A small network was shown many inputs. Here are its activations along a few directions, one row for each input.
In each table, some parts of the input vary, and every possible input appears once, in random order.
A made-up example of a description, with smaller parts first: line(4) and (point or ring(9) or (values(3) and ring(5))).
Shared parts are said once, and a part with two or three values counts as separate values.
In the rows, 128 means zero.

Other details of the inputs vary at random and push rows far along three fixed directions, the same in every table; ignore that.

Rows:
R1: [ 93 131 126 118 155 111 146 130 140 144 126 111 171 136]
R2: [114 109 121  92 124 156 134 122 128  99 106 157  99  80]
R3: [112 139 170 100 137  93 170 150 164 147 132  95 177 129]
R4: [137 113 126 145 120 157  96 126 108 121 111 148  89 114]
R5: [125 129 182 134 134 112 151 141 178 148 109  74 177 135]
R6: [161 121 139  83  94 126 180 173 167 101 143 121 119 110]
R7: [130 136 113 140 116 143 105 120 112 126 105 143  84 106]
R8: [133 109 141 135 103 153 107 123 145 101 122 152  76  87]
R9: [112 123 134  92 112 146 134 125 126 115 123 159  83  79]
R10: [118 125 128 125 101 143 112 120 140 102  88 146  82  75]
R11: [157 120 137  82  91 134 179 172 171 107 146 119 119 110]
R12: [121 137 147 157 127 106 118 140 134 163 126 102 159 154]
R13: [175 154  55 182 147 101 129 155  91 164 139  99 167 216]
R14: [208 167  83 104 105 163 154 165 134 100 136 132 142 205]
R15: [130 131 111 142 125 152 106 122 115 122 104 142  81 112]
R16: [ 81 106 150 140 165 116 104  90  93 155 150 137 148 125]
R17: [130 114 188 140 124 112 144 141 188 136 131  85 178 130]
R18: [123 102 132 103 113 147 136 117 131  99 150 151  78  82]
R19: [108 131 155 148 149 109 100  40 101 121 164 119 144 146]
R20: [ 82 111 138 144 164 107 104  84 107 149 165 138 145 122]
R21: [124 113 132 125 112 157 114 118 139  95  85 143  88  78]
R22: [165 108 135  83 103 149 181 174 168 104 142 116 125 118]
R23: [210 154  63 137 104 142 149 208 133 125 115 127 132 186]
R24: [102 117 140 178 139  96  96  79 109 147 146 114 129 120]
R25: [ 72 128 119 135 162  98 113  86 101 152 130 133 152 118]
R26: [ 90 102 140 143 164 112 106  82 101 148 160 140 152 121]
R27: [169 144  22 137 143 142 116 153  55 137 145 176 112 176]
R28: [108 122 180  99 144 112 170 140 171 146 132  91 181 126]
R29: [115 126 193 139 123 109 139 152 182 147 125  82 167 137]
R30: [ 79 120 148 139 156  95 104  96  90 154 150 142 143 121]
R31: [152 164  89 154 143  97 146 171 136 156  98  86 192 191]
R32: [146 133 138 108  99 147 156 173 189 100  86 108 119 110]
R33: [117 121 115 111 120 143 116 132  99 128 137 165  91 109]
R34: [135 128 125 146 112 136  97 131 105 119 113 152  84 111]
R35: [165 172  38 130 140 161 108 103  66 106 109 159 118 193]
R36: [112 105 139 179 151 108  95  78 106 145 142 110 136 128]
R37: [137 106 140 137 101 147 116 115 142  97 127 136  69  85]
R38: [137 144 152  93 106 162 121  87 128  84 117 152  84 108]
R39: [100 141 165 142 148 119  89  60  95 131 149 132 146 152]
R40: [112 123 175 108 125  95 163 145 177 146 157 102 183 127]
R41: [201 166  64 127 111 143 155 206 129 132  94 117 126 183]
R42: [136 116 140 134  93 144 107 124 142 105 122 152  79  84]
R43: [ 99 121 186 106 134 109 160 155 172 148 148  98 175 133]
R44: [117 126 103 108 136 151 125 124 104 125 126 157  91 110]
R45: [112 153  41 157 184 100 110 113  50 166 127 142 167 184]
Each input here is: line(5) and (point or (values(2) and line(4))).
- Changing only the line(5) part turns R20 into R43. The same change can be made to R27. Which row results? => R30
- Changing only the line(5) part turns R22 into R26. The same change can be made to R37. Which row results? => R8

Rows:
R46: [101 100 175 128 126 133 125 127 157 127 112 131 116  76]
R47: [204 156 122 100 108 147 188 205 169 127 115  82 164 196]
R48: [107 131 133 140 125 110 111  90 125 136 117 126 112  96]
R49: [148 129  93 116 125 185  98 124  96 101  95 175  66 106]
R50: [144 143 152  85 112 147 177 169 178 130 121  90 148 147]
R51: [121 123 130 113 133 124 151 176 150 140 126 119 156 140]
R52: [145 154  71 174 154 132  83 101  69 156 139 142 153 194]
R53: [151 133 111 144 142 113 138 124 122 134 129 101 142 149]
R54: [144 143 138 110  97 151 135 135 143 121 104 134 103 120]
R55: [116 119 157 104 117 101 147 108 136 110 141 132 127  93]
R56: [145 112 156  93  97 142 161 176 181 105 146 127 123 111]
R57: [ 94 108 124 136 143 116  99  69 110 112 149 150 113 101]
R58: [106 111 149 147 142 141  80  56 104 120 134 156 100 106]
R59: [ 83 124 178 138 160  61 150  98 151 151 157  70 202 144]
R60: [138 154  96 102 129 144 129 133  98 132 129 159 107 141]
R61: [139 138 106  97 129 117 155 159 139 122 118 133 153 129]
R62: [185 163  58 129 133 168 141 166 102 140 107 134 114 190]
R63: [138 150 126 135 116 107 147 152 162 130 109  94 139 143]
R64: [178 153  72 124 124 140 163 171 143 136 109 108 130 167]
R65: [162 136 158 112  98 102 178 164 187 122 117  77 167 138]
R66: [108 117 131 162 126 115  85  73 117 105 129 147  99  98]
R67: [149 117 115 108 113 140 145 167 125 118 141 134 104 132]
R68: [127 150  90 187 160 115  75  94  74 153 139 128 157 202]
R69: [152 118 165  91  98 115 186 184 167 123 141 116 146 128]
R70: [110  97 181 109 101 154 120 112 156 106 117 152  46  33]
R71: [144 139  68 129 136 139 151 141 112 137 124 118 129 158]
R72: [ 88 123 108 189 165 109  63  99  72 156 121 144 127 134]
R73: [ 95 132 138 151 138 131  78  94  99 120 102 149 111 116]
R74: [193 154  22 118 121 151 146 169  94 113 140 167 122 174]
R75: [153 111  75 117 115 165 125 113  88  88 121 161  57 103]
R76: [ 75 121 192 125 147  98 120  78 128 135 150 110 151 123]
R77: [132 139  91 159 169 111 129 128 111 154 112 106 177 163]
R78: [189 158  43 126 120 173 122 177  90 126  87 156 120 184]
R79: [172 147  51  98 122 149 163 197 132 114 105 132 136 167]
R80: [116 166 157 157 147  86 145 142 153 174 126  63 209 203]
R81: [140 131  80 114 134 178 118 137  93 115 107 156 104 139]
R82: [105 127 199 123 119  89 149 142 204 115 102  79 173  98]
R83: [125 102 171 114 104 140 127  93 173  86 125 139  88  55]
R84: [ 92 127 211  87 129 112 156 140 191 123 123  92 180 112]
R85: [ 76 120 114 155 177  96  86  94  69 171 147 154 154 129]
R86: [141 126  73 130 129 166 127 150  94 135 131 149  83 127]
R87: [126  97 175 125 107 147 122 119 165 107 137 142  93  70]
R88: [137 118 119  92  96 164 146 167 139 105 125 157  62  91]
R89: [111 106 181  99 112 152 123  93 133  94 134 133  88  78]
R90: [204 141  76 123 102 146 146 203 126 133 121 123 119 171]
R91: [110  79 176 104  97 163 118 107 157  87 143 159  62  41]
R92: [103 107 230 136 105  88 145 136 191 126 130  84 149  99]
R93: [ 93  99 115 166 164 119  89  76  64 152 155 137 115 129]
R94: [116 121 122 164 138 102  98  75 114 137 136 128 146 127]
R95: [157 126 134 103 108 135 180 163 189 109 138  93 162 137]
R96: [ 87 108 150 113 122 122 111  99 110 134 141 169  80  68]
R97: [168 101 130 106  89 175 129 150 130  86 117 162  37  73]
R98: [ 78 140 107 150 170 120  90  70  65 156 141 147 123 150]
R99: [ 94 123 119 140 152 127  73  52  64 128 157 185 110 120]
R100: [162 142 142 118 104 140 136 142 134 117 120 119 127 140]
R101: [124 143  62 176 166 102 100 110  76 163 109 125 171 176]
R102: [ 88 137 200 123 155  69 145  98 140 162 160  89 209 154]
R103: [188 146  90  87 102 173 155 185 142  96 133 143 118 168]
R104: [158 104 122  84  83 167 128 152 133  83 142 191  56  73]
R105: [124 148 107 176 144 104 118 147 109 172 131 104 153 174]
R106: [107 155 127 135 163  74 168 142 154 174 146  64 215 182]
R107: [161 130  84 160 110 154 101 151 106 114 133 158  89 138]
R108: [ 85 110 142 133 150 119 126  94 129 126 122 119 144  96]
R109: [151 112 123 110  88 164 127 169 143 104  94 161  79  83]
R110: [ 93 119 117 159 162 139  80  55  75 138 156 146 131 140]
R111: [109 111 144 166 136 112  88  92 116 148 148 136 134 114]
R112: [ 96 119 201  81 108  93 168 117 190 116 131 112 139  67]
R113: [130 124  94 134 149 141 139 168 119 152 123 120 155 156]
R114: [ 90 118 144 160 140 109  87  86 104 161 134 137 109  99]
R115: [ 83 140 149 126 164 105 108  96 103 151 137 138 171 129]
R116: [135 162 150 160 143  94 140 143 137 155 134  73 198 201]
R117: [118 129 206 133 107  84 160 132 196 111 126  71 163 107]
- What is each input in this table made of? => values(3) and line(4) and line(6)
- Changing only the line(6) part turns R59 into R53. The same change can be made to R76. Which row results? => R47
- Changing only the line(6) part turns R109 into R46. The same change can be made to R90. Which row results? => R97
- Which other rows does R56 become when the values(3) part takes its other values? List them by row number. => R57, R103
- A walk changes only the line(6) part. It starts at R63 and steps to R48. List the rest of the walk in order. => R64, R71, R106, R112
- Which other rows does R65 become when the values(3) part takes its other values? List them by row number. => R90, R100
- A walk changes only the line(6) part. It starts at R66 and steps to R94. List the rest of the walk in order. => R83, R95, R57, R74
